Each row below holds a small network's activations on one record, seen along a few directions.
Each row is followed by the record's values for the fields VESUK, SOPU, DEFA, GIK.
Not every record has every field; a missing one is left out.
Other fields move the rows too, some of them a lot.
In the rows, zero is written as 500.
Strong random noise was added to every row along 13 fixed directions; ignore it. To show where, here is one row again and again, with new noise each time:
[450 447 539 479 481 487 651 459 525 389 399 516 402 567 575 490 386 549
 390 303 581 419 601 698 407 542 382 532 324 614 465 412 569]
[739 461 306 515 698 586 580 593 293 695 421 491 619 425 562 647 555 181
 493 419 478 403 445 768 683 376 499 396 483 387 375 550 476]
[490 494 643 416 545 419 518 512 318 526 638 627 465 471 389 717 455 422
 446 418 543 430 568 643 495 370 470 670 507 696 605 466 551]
[505 674 589 525 362 403 437 454 634 626 559 456 484 500 450 576 530 385
 557 396 577 380 474 686 470 314 552 464 577 358 555 516 544]
[461 685 579 518 386 474 530 693 585 751 477 438 628 440 372 438 483 351
 503 494 536 465 828 596 525 317 421 397 839 354 499 824 547]
[487 407 557 540 457 505 586 627 327 551 501 445 600 394 362 461 466 592
 409 504 491 672 671 546 564 562 456 407 543 842 389 584 525]
[537 613 544 494 562 416 709 630 371 585 365 760 716 476 312 492 549 595
 317 279 479 506 599 893 486 516 353 442 534 780 334 606 743]
[792 396 401 559 607 485 495 489 440 487 596 597 268 529 522 887 601 308
 534 621 608  77 523 503 545 547 661 451 427 111 324 556 252]
[390 467 464 481 462 508 423 493 576 494 496 243 483 567 535 497 379 344
 491 557 473 526 661 344 416 507 439 433 640 372 562 552 453]
[403 478 378 574 548 398 492 467 620 464 340 219 482 460 563 563 424 270
 360 346 412 543 484 615 372 645 388 311 440 469 490 408 560]
[358 560 452 545 693 446 363 480 658 417 561 473 115 699 694 439 552 214
 732 687 496 358 441 243 354 547 586 742 442 193 798 617 373]
[616 555 262 623 694 576 394 511 594 542 527 513 520 534 527 593 630 356
 504 551 259 615 604 573 421 504 475 539 704 430 577 736 709]
[386 376 687 481 358 515 779 586 347 443 520 499 404 450 470 332 316 640
 350 471 644 465 741 529 538 595 477 519 411 679 373 575 409]
[473 705 515 309 414 412 406 324 437 795 525 754 634 719 376 335 583 485
 684 538 538 451 313 609 462 212 625 575 421 262 549 492 328]
[633 440 512 508 472 431 497 512 623 372 347 483 431 614 484 811 491 546
 464 343 680 220 672 628 394 552 356 333 420 506 327 376 513]

[488 703 378 578 644 462 279 428 571 574 515 554 475 657 567 245 779 479
 839 558 372 714  67 483 456 488 709 559 391 516 663 484 537]
{VESUK: pufo, DEFA: vaza, GIK: miro}
[511 441 366 534 636 506 579 376 385 462 586 571 489 399 526 540 528 381
 298 482 283 625 389 637 498 563 555 649 478 502 560 542 599]
{SOPU: bapo, DEFA: vaza}
[509 500 364 355 573 698 615 447 467 387 411 580 631 776 668 252 430 579
 478 465 449 491 526 448 462 504 443 575 572 318 438 553 576]
{VESUK: nusu, DEFA: vaza, GIK: miro}
[538 359 236 425 702 436 356 324 490 480 457 437 532 409 509 874 452 217
 285 458 251 555 503 515 381 541 379 504 455 350 587 339 468]
{SOPU: bapo, DEFA: nulag}
[312 684 629 632 248 241 524 641 666 637 371 300 491 306 365 188 625 491
 540 469 570 629 422 481 515 663 642 189 476 423 377 581 308]
{VESUK: nusu, DEFA: vaza}
[427 604 786 510 163 268 402 529 655 591 731 479 404 392 162 769 458 530
 402 642 622 286 906 358 376 455 568 413 835 268 461 716 336]
{SOPU: bapo, DEFA: nulag, GIK: miro}
[589 333 508 415 378 675 414 429 347 529 703 391 635 562 435 634 396 555
 483 666 494 573 698 332 570 334 522 549 739 535 494 572 458]
{SOPU: pek, DEFA: vaza, GIK: miro}
[436 415 497 536 383 442 516 495 344 700 495 267 603 275 421 414 467 386
 433 505 466 741 431 576 620 474 578 344 425 636 454 452 339]
{SOPU: bapo, DEFA: vaza, GIK: miro}
[683 355 354 548 471 682 545 364 570 498 598 464 275 443 705 607 422 445
 481 540 492 366 640 553 523 451 596 548 380 170 447 520 351]
{SOPU: veg, DEFA: nulag, GIK: nuful}
[513 462 575 486 295 523 534 307 579 381 574 451 450 472 540 490 386 715
 426 372 556 431 364 574 478 536 589 408 330 465 401 246 489]
{VESUK: pufo, DEFA: vaza, GIK: miro}
[470 450 512 431 481 489 348 451 590 422 484 618 392 713 452 499 516 749
 652 673 542 490 663 243 331 572 465 532 420 534 505 468 370]
{SOPU: veg, DEFA: nulag, GIK: nuful}
[526 671 562 327 399 437 322 448 560 745 552 754 597 624 317 556 602 547
 671 581 537 457 666 510 432 181 503 603 628 316 605 609 384]
{SOPU: veg, DEFA: vaza}
[366 494 515 484 489 460 562 505 537 384 381 472 502 610 512 323 471 575
 470 510 535 534 502 389 440 627 436 492 474 558 485 503 500]
{SOPU: bapo, DEFA: vaza}
[438 388 489 495 675 358 323 604 267 612 614 529 461 421 300 642 576 314
 581 891 430 529 416  87 554 628 599 512 505 510 576 574 186]
{SOPU: pek, DEFA: vaza, GIK: nuful}
[482 566 643 318 401 450 571 494 307 646 629 675 531 607 360 446 405 520
 538 588 604 259 483 430 505 453 648 439 480 225 341 524 242]
{VESUK: pufo, DEFA: nulag, GIK: nuful}
[608 604 667 499 164 667 595 490 613 401 641 419 479 472 635 327 511 759
 618 360 692 484 518 546 654 342 676 517 639 408 419 478 551]
{VESUK: nusu, DEFA: vaza}
[605 758 515 585 617 586 540 845 588 621 448 589 546 501 538 381 643 454
 711 432 531 454 670 613 579 412 457 451 770 484 490 794 713]
{VESUK: nusu, DEFA: nulag, GIK: nuful}
[336 530 603 419 413 561 622 450 424 420 624 571 574 593 440 286 331 732
 370 474 412 635 617 474 389 575 481 593 606 649 499 571 636]
{VESUK: sil, DEFA: vaza, GIK: nuful}
[632 439 305 561 769 788 628 563 312 435 550 626 520 637 711 241 542 542
 588 655 363 533 318 413 621 634 602 601 491 466 418 660 603]
{VESUK: sil, DEFA: nulag, GIK: nuful}
[267 414 456 569 346 362 421 302 684 495 394 322 473 397 430 410 427 616
 317 423 332 856 567 587 270 636 406 426 302 746 583 375 523]
{SOPU: bapo, DEFA: vaza, GIK: miro}
[508 551 506 440 414 362 434 511 625 535 377 473 512 574 420 641 552 444
 516 431 595 382 626 525 402 492 431 373 521 334 424 495 379]
{VESUK: sil, DEFA: vaza}
[303 449 488 304 430 483 403 511 641 418 306 170 611 654 562 516 268 324
 468 529 577 410 683 149 405 492 263 344 670 222 546 391 367]
{SOPU: bapo, DEFA: vaza}
[290 507 463 489 615 539 649 585 390 415 352 349 609 648 627  60 435 386
 493 661 491 509 215 209 579 717 522 428 541 366 446 563 457]
{SOPU: bapo, DEFA: vaza, GIK: miro}
[506 343 405 553 607 524 292 435 623 314 285 310 372 733 709 507 557 558
 769 528 620 512 221 308 438 611 431 435 137 707 546 166 444]
{SOPU: pek, DEFA: nulag, GIK: nuful}
[536 380 749 548 284 562 422 503 490 278 820 290 210 436 601 606 479 610
 660 571 704 449 485 251 614 477 725 619 519 598 574 391 397]
{VESUK: nusu, DEFA: nulag}
[390 586 607 372 538 449 575 589 385 475 539 768 516 504 403 307 514 656
 513 594 482 509 508 320 504 590 548 606 525 476 499 559 408]
{VESUK: nusu, DEFA: vaza}
[480 631 408 512 636 665 611 556 517 423 411 433 604 569 763 217 513 442
 551 264 416 675 340 691 550 440 447 615 579 602 610 504 829]
{VESUK: nusu, DEFA: vaza, GIK: miro}
[517 307 261 537 607 435 600 453 499 443 211 512 443 479 541 467 544 525
 335 459 404 615 580 579 393 800 405 360 170 521 293 454 330]
{SOPU: bapo, DEFA: nulag}
[440 424 464 400 489 517 481 502 509 448 462 287 539 462 529 601 339 372
 386 434 458 517 698 421 456 517 384 404 616 385 498 443 446]
{VESUK: pufo, DEFA: vaza}
[603 577 434 435 431 758 461 270 436 472 900 337 563 489 710 517 381 314
 495 486 355 498 244 466 640 254 751 674 799 101 631 462 637]
{VESUK: pufo, DEFA: nulag, GIK: nuful}
[400 474 466 583 456 555 396 415 728 419 542 321 256 617 670 376 456 474
 635 597 485 495 517 333 368 576 571 527 422 307 616 544 416]
{VESUK: sil, DEFA: vaza, GIK: miro}

Which values does each new row have?
[383 570 663 549 607 288 733 542 489 367 453 561 260 311 579 640 439 324
 299  70 553 361 369 947 417 618 437 612 203 688 563 325 656]
{VESUK: sil, DEFA: nulag}
[535 529 581 588 346 601 568 371 696 372 683 457 379 376 620 600 388 564
 348 345 476 432 552 675 476 406 519 636 584 435 590 484 755]
{SOPU: bapo, DEFA: nulag, GIK: nuful}
[387 556 745 481 315 317 441 560 725 499 484 489 204 440 444 608 477 527
 606 423 736 331 791 502 393 426 453 525 399 459 604 472 306]
{VESUK: pufo, DEFA: vaza}
[294 524 566 521 331 244 527 341 686 544 460 430 288 409 443 515 418 366
 339 484 540 377 537 552 329 579 531 460 331 219 542 460 273]
{SOPU: bapo, DEFA: vaza, GIK: miro}
[536 394 715 481 377 500 331 557 498 495 586 322 388 395 504 756 493 468
 688 444 738 517 616 477 635 196 440 620 484 835 721 330 465]
{SOPU: bapo, DEFA: vaza}
[484 418 609 470 346 535 469 503 556 461 390 306 499 576 560 493 395 590
 602 407 718 442 547 497 529 406 404 385 382 664 461 308 466]
{SOPU: bapo, DEFA: nulag, GIK: miro}
[570 404 336 752 408 644 510 537 665 539 588 268 434 258 547 414 542 463
 402 710 321 697 726 377 585 606 595 404 712 328 463 830 492]
{SOPU: bapo, DEFA: vaza}
[349 570 695 537 478 393 492 660 477 426 501 189 505 411 524 529 402 339
 532 353 614 470 333 455 547 567 478 361 560 668 536 345 578]
{VESUK: sil, DEFA: nulag, GIK: nuful}
[682 341 446 540 579 595 594 492 403 376 483 495 519 483 569 746 492 477
 380 416 547 400 512 646 590 488 424 534 487 637 421 445 632]
{SOPU: pek, DEFA: vaza}
[368 567 523 667 581 390 637 647 716 359 265 488 409 554 525 399 520 492
 401 425 537 393 575 556 370 749 325 428 484 576 467 644 686]
{SOPU: pek, DEFA: vaza, GIK: miro}
[623 720 614 618 488 608 603 562 587 558 623 662 435 515 630 414 617 451
 660 462 635 275 318 703 672 249 622 706 618 369 607 672 724]
{SOPU: pek, DEFA: vaza, GIK: nuful}
[580 289 465 317 445 711 586 428 329 457 592 358 493 431 671 601 268 444
 405 385 515 537 739 539 590 337 455 587 501 451 497 369 409]
{VESUK: nusu, DEFA: nulag}
[639 470 329 537 603 579 544 398 427 593 548 881 492 572 433 414 621 706
 474 671 327 549 532 578 440 574 597 596 377 447 387 677 474]
{SOPU: bapo, DEFA: nulag, GIK: nuful}
[498 517 633 568 586 468 419 628 413 440 601 406 427 416 515 590 529 459
 648 450 558 522 310 460 585 519 552 504 450 802 586 362 583]
{VESUK: pufo, DEFA: nulag, GIK: nuful}
[430 439 425 426 586 438 322 272 414 623 736 594 376 464 417 666 427 391
 467 612 260 595 478 494 324 475 605 639 356 424 682 432 366]
{VESUK: pufo, DEFA: nulag, GIK: nuful}
